Each row below holds a small network's activations on one input, seen along a few directions.
In each table, some parts of the input vary, and every possible input appears once, in random order.
A made-up example of a description, with smaller parts first: one of 6 places along a line, together with either a single point or (one of 2 separate values, together with one of 5 places around a ring) or one of 11 places along a line.
Shared parts are said once, and a part with two or three values counts as separate values.

A family of inputs:
row 1: [ -9 -33   2  24   9   0  76 -53   4  26 -33  52   2 -16]
row 2: [-16  -8   9   8  15 -23 -73  49  -7 -49  11   1  29  18]
row 3: [  2 -13 -13  67   9  -9  21  17  41  32  -5  75  58  19]
row 4: [  9 -27  -9  35   2  84  66 -41  -2  -4 -21 -31  -9 -18]
row 5: [-19 -17  13  42  21 -35 -17  18  25  11 -14  75  61  12]
row 6: [ -7 -17   8 -86   1   9 -26 -22 -16 -49  47 -66 -85 -19]
row 7: [ 36  77  -2 -65 -52 -31  33 -27 -34  59 -18 -55 -54 -17]
row 8: [ 45 103 -29 -23 -47 -38 -28  45  -9  70  10 -29  -1  27]
row 9: [-26 -37  34 -37  12 -15 -15 -18 -33 -60 -19 -18 -20 -22]
row 10: [ 18  -5 -25  80   4  78   9  30  34   1   7 -10  48  18]
row 11: [  0  11 -16 -45   4   6 -84  50   8 -40  76 -46 -36  20]
row 12: [-33 -36  27  -1  21 -26  39 -48 -12   3 -41  52   5 -22]
Changing only one part turns row 12 into row 5. The same change can be made to row 6. Which row results? -> row 11
What is each input in this table made of? -> one of 2 separate values, together with either a single point or one of 5 places along a line

A family of inputs:
row 13: [ 15  59 -28 -48 -36  46 -26  28  14  20  53 -81 -41  13]
row 14: [-15  18  26 -53  28 -52 -89  46  -8 -57  27 -18  -5  15]
row 15: [   9    2   26  -32    7  -62 -110   71   17  -47   53   -9   -2   19]
row 16: [ -17  -33   19 -107  -21  -53  -16  -45  -51  -60   -3  -41  -77  -30]
row 17: [-17 -27   5  32  23  26  41 -44  -6 -12 -16  16 -12 -21]
row 18: [ 29  37 -10  41 -34 -51 -24  48  21  54 -17  52  56  17]
row 19: [ 40  43 -15 -84 -42  39  38 -15 -33   0  16 -98 -76 -26]
row 20: [ -3  18  -7  36  14  -4  -1  27  -1  24 -15  48  34  26]
row 21: [  4  34  23   1 -16 -26  47 -45 -15  58 -39  13   1 -23]
row 22: [ -6   1  19  10   8  14  45 -40 -15  32 -25  25 -17 -14]
row 23: [ 42  45 -16 -41 -26  40 -12  -8 -33  13  23 -98 -62 -12]
row 24: [ 16  75 -24 -20 -29  36 -48  63  -1   1  41 -74 -14  26]
row 25: [  8  50  -7  24 -13 -44  -5  23   1  48 -37  38  51  16]
row 26: [-13  -7 -13  56  32   8   0  20   5 -15   4  41  44  18]
row 27: [-12 -45  -3   8   9   7  86 -64  -9 -18 -30   1 -31 -22]
row 28: [-33 -18  34 -79  -3 -32 -49 -16 -42 -45  16 -35 -60 -29]
row 29: [ -1 -55   5  72  14  30 -30  39  30 -29  18  40  71  23]
row 30: [-23 -79   6   8  18  40  70 -61  -1 -50 -53 -13 -13 -25]
row 31: [-30 -60  -4  35  35  47   8 -12  36 -24  -3  18  35  -8]
row 32: [  0 -17   9 -13  -4  -6  88 -60 -18  26 -39  10 -35 -18]
row 33: [-17 -27 -21  32  27  16  21 -15  26   2  12  34  15   0]
row 34: [ 10 -24 -14  71   7   0 -18  43  22  -6  28  54  49  23]
row 35: [ 19   2 -10  54  -8 -12 -19  51  18  33   6  61  41  27]
row 36: [ -7  -1 -10   9  11   5  24 -10  17  43  -4  41   8   8]
row 37: [ 17  18  14 -29 -24 -44  88 -67 -26  55 -52   0 -16 -26]
row 38: [-18   2  22 -83  19 -40 -72   7   2 -47  37 -16 -32   0]
row 39: [ 58  55 -36  10 -48  11 -75  75  19  10  60 -63 -13  35]
row 40: [  2  33  -7  -3 -19 -36  22 -15  16  66 -22  31  28  -1]
row 41: [-29 -62  15  34  32  56  28 -41   3 -41 -33   1   8 -26]
row 42: [-25 -39   4  58  41  39 -11  18  15 -36  -8  23  65  15]
What is each input in this table made of? -> one of 5 places along a line, together with either one of 2 separate values or one of 4 places along a line
Changing only the place on the line of 5 turns row 27 into row 17. The same change can be made to row 37. Which row results? -> row 21
Which other rows does row 26 become when the place on the line of 4 takes its other values? List them by row number. -> row 20, row 25, row 42
Which other rows does row 28 become when the choice among 2 separate values takes its other values? List them by row number. -> row 23
Which other rows agree with row 31 in the place on the line of 5? List them by row number. -> row 13, row 33, row 36, row 38, row 40

A family of inputs:
row 43: [-42   9  13 -50  40  54 -14 -19 -40 -37  18 -57 -54 -19]
row 44: [-17 -48  18  16  24  43  29 -57   1  -9 -35  -4  20 -22]
row 45: [ -7  24 -18  56 -10  28  18   4  38  58   1  30  35   6]
row 46: [ -3 -29 -25 -68 -33  24   5 -15  -9 -40  12 -66 -48 -13]
row 47: [-19 -67 -25  23  42  36  36 -47  31  -8  14  31  -8 -10]
row 48: [-37 -53   8  24  22  42  29 -45  28 -10 -15  12  -5 -15]
row 49: [-38  53  20 -67  30 -33 -62  -2 -49  -5  16 -16 -40  -4]
row 50: [  1  45  20 -82 -10 -69 -31   7   6  -2   5 -40 -12 -13]
row 51: [-10 -40  13  26  15  36  43 -39 -12 -33 -62   5  13 -23]
row 52: [-13 -23 -10   2  19 -64  11 -13  21  10  28  89  -8  25]
row 53: [ 11  10 -32  48  10  26  29  16  42  58  24  49  30   7]
row 54: [ 14  29  10  40  -9  31  22   1   8  61 -21  12  62  -1]
row 55: [  0  80 -22 -14  20  37 -43  12 -31  31  18 -46 -32  26]
row 56: [ 22  39 -12  57 -20  20  31   7  -1  35 -46  20  53   2]
row 57: [ 38  72 -19 -29 -20   2 -12  18  20  36   4 -72  -5  18]
row 58: [-38 -15  25   4   5 -52  -8 -14  20  22 -18  56  10  -8]
row 59: [-10 -50  19  41  16  26  73 -20 -35 -38 -66  -7  14 -15]
row 60: [-16  -9  36  -5   4 -52 -12 -30 -11  23 -38  41  38 -13]
row 61: [-10 -61 -31  21  36  28  48 -46  31 -21  33  48 -21  16]
row 62: [ 37  24  30 -64 -49 -55 -17   2 -32   4  36 -22 -72 -22]
row 63: [ -8   1  30   2  -4 -56   4 -13 -22  -2 -64  52  31 -13]
row 64: [ -18  -65   20   31   34   48  -73   66   17 -110   44  -20   29    9]
row 65: [ -19  -34   18   14   15  -40 -123   82   12  -74   37   16   44   28]
row 66: [  0  13  -5 -91 -46 -67 -37  14 -13  -1  12 -21 -30  -4]
row 67: [-20 -28  13  -3  27 -54   4  -3  20  26   7  74   5  -6]
row 68: [ 22  30 -20  80 -18   8  58  14 -28  25 -51   4  52  14]
row 69: [ -2   5  -1 -59   3  19  12 -23   9 -35   8 -83 -27 -17]
row 70: [ 74  52 -31   2 -59   8  -7   3 -19  39  32 -62 -70  11]
row 71: [ 42  41 -27 -48 -51   8 -13  43   2  35   9 -51 -22  17]
row 72: [ 19   3 -24  69   1  34 -99  98  31 -39  47 -10  59  45]
row 73: [ 32 -15   7 -36 -39  26  25 -28 -29 -35  39 -68 -89 -33]
row 74: [ 22  14 -38  45   4  19  40  18  43  44  39  63  19  31]
row 75: [ -7  -7  38  15   0 -62  38   9 -48 -10 -69  42  31  -5]
What is each input in this table made of? -> one of 3 separate values, together with either a single point or one of 4 places along a line or one of 6 places along a line
Which other rows does row 73 become when the place on the line of 4 takes its other values? List them by row number. -> row 43, row 46, row 69
Start at row 59 and move only the place on the line of 6, one step at a time. The first step leads to row 51. Which rows follow, in order? -> row 44, row 48, row 47, row 61
Which other rows does row 50 become when the choice among 3 separate values takes its other values? List them by row number. -> row 57, row 69
